A small network was trained on made-up records. Each row is its average activation on records with the value named, seen along a few directions.
Related values have similar rows: they may be neighbours, one step apart, or belong to one group.
In the rows, 500 means zero.
Strong random noise was added to every row along 5 fixed directions; ignore it. To show where, here is one row again and again, with new noise each time:
[459 420 721 673 353 593 526 346 223 517 378 209 180 446 543 445 598 276
 628 606 793]
[567 335 630 338 662 646 454 448 408 394 553 541 344 395 405 501 367 173
 610 554 737]
[535 427 711 358 757 704 488 518 313 353 588 476 210 391 505 524 434 207
 665 450 678]
[578 624 515 679 442 433 502 619 541 494 633 453 451 637 546 473 613 623
 431 470 457]
[478 367 644 476 830 608 322 418 640 529 413 627 419 355 487 404 455 304
 390 494 671]
[527 484 451 641 356 442 644 344 521 545 469 457 564 593 450 475 388 455
 569 628 576]
[688 315 531 380 421 507 319 573 514 412 660 567 457 489 309 472 478 278
 437 634 749]


Values of TUSI:
sirir: [422 705 664 609 812 514 480 732 467 515 517 503 395 498 574 537 597 581
 466 379 308]
fezo: [458 670 347 566 342 448 550 493 423 562 505 386 472 601 558 497 473 664
 609 503 371]
vibi: [377 490 586 403 531 564 496 466 363 465 444 454 404 433 676 533 393 538
 640 336 424]
femos: [604 507 548 397 627 514 504 485 461 364 673 554 437 513 425 531 380 327
 619 543 564]
lud: [518 361 315 378 456 492 459 488 686 359 608 648 735 655 419 600 329 519
 395 471 447]
mosaz: [254 434 600 581 553 633 568 442 357 512 383 478 492 456 591 556 549 460
 510 430 420]
buba: [353 230 410 365 724 481 381 300 866 614 215 664 716 368 541 407 426 527
 187 426 546]
linu: [608 421 289 288 396 403 525 443 514 532 507 563 569 438 332 532 396 479
 468 682 619]
nek: [528 606 413 360 670 520 463 599 582 544 502 660 580 433 484 525 372 446
 589 487 353]
dur: [389 387 630 371 618 587 492 424 403 515 319 469 506 237 538 448 685 404
 448 457 545]
pup: [587 420 663 254 572 659 404 626 232 430 522 337 249 307 423 573 723 408
 676 531 688]
mafi: [580 584 544 345 532 538 193 818 627 441 609 744 537 384 518 467 698 645
 284 265 319]
Each value of TUSI is a pair of two hidden parts, and every pair occurs once (4 first parts, 3 second parts).
Question: nek and sirir share the first part; nek and vibi share the second. Which value has the first part of vibi and the second part of sirir?
Answer: lud
Question: mosaz and dur share the first part; mosaz and femos share the second. Which value has the first part of femos and the second part of dur?
Answer: linu

Values of GIVOB:
gine: [593 396 617 413 440 586 291 588 326 504 512 352 297 327 442 411 891 391
 350 552 733]
zive: [492 429 274 366 166 384 818 487 347 410 687 530 562 640 476 599 244 476
 617 512 432]
kude: [605 614 457 318 214 489 745 614 276 389 564 381 469 514 399 619 414 368
 814 559 455]
kal: [432 568 330 284 639 591 695 483 551 336 604 718 670 487 557 577 283 465
 623 319 183]
patol: [385 370 254 421  23 428 829 195 505 555 385 446 918 622 344 532 183 496
 653 654 546]
mati: [643 590 469 695 499 409 328 751 567 410 833 504 426 734 496 508 703 659
 286 490 461]
tal: [561 490 641 280 908 575 573 617 499 320 708 732 277 428 406 585 281 325
 659 508 578]
sal: [459 507 543 482 583 598 300 653 456 437 598 564 448 506 600 597 502 659
 435 317 369]
magup: [517 539 651 414 950 627 756 387 400 402 525 599 291 497 690 518 147 222
 959 288 442]
sava: [428 468 471 582 341 443 555 266 558 672 216 536 825 385 321 433 407 430
 532 737 516]
mita: [248 735 594 867 952 518 798 206 624 647 201 360 404 583 780 489 383 653
 626 426 385]
biv: [514 560 525 566 503 592 455 399 370 620 283 214 458 433 575 531 717 659
 540 527 544]
GIVOB is arranged as 3 separate groups.
Question: Which other values are in the same group as mita? Give them in the order they are listed.
Answer: mati, tal, magup
Question: Which other values are in the same group as kal? Give them in the order they are listed.
Answer: zive, patol, sal

Values of GISI:
povog: [537 335 391 236 319 552 714 342 322 354 546 488 672 494 363 605 240 325
 735 591 561]
ridib: [424 595 541 563 768 541 485 534 547 486 561 545 409 562 636 526 414 600
 506 370 398]
vukil: [608 426 476 490 267 471 551 551 398 437 626 417 403 586 386 550 534 395
 597 633 645]
buge: [644 583 407 454 327 436 565 594 473 450 635 511 552 587 412 537 473 524
 584 546 458]
mim: [486 608 538 522 660 528 789 430 389 400 530 433 478 565 537 569 374 432
 712 483 437]
negel: [517 597 428 350 701 528 699 388 559 500 463 683 628 452 459 544 182 484
 721 489 382]
nada: [449 543 597 549 389 531 524 537 336 535 423 323 346 441 604 494 687 550
 550 450 500]
puli: [528 389 543 600 429 461 260 512 619 557 481 501 426 519 459 415 583 424
 353 580 670]
pid: [513 444 411 469 138 451 541 580 342 412 626 401 562 589 460 568 545 531
 478 522 474]
kede: [651 449 375 434  92 430 518 570 333 477 617 408 555 550 333 547 573 476
 529 663 575]
GISI is arranged as a line.
Question: Going along GISI from pid by way of its neighbour povog, in what order are vukil, buge, mim, nada met?
Answer: nada, buge, mim, vukil
Question: How many steps from neighbour to neighbour lead from ridib to kede, at the fewest?
Answer: 6
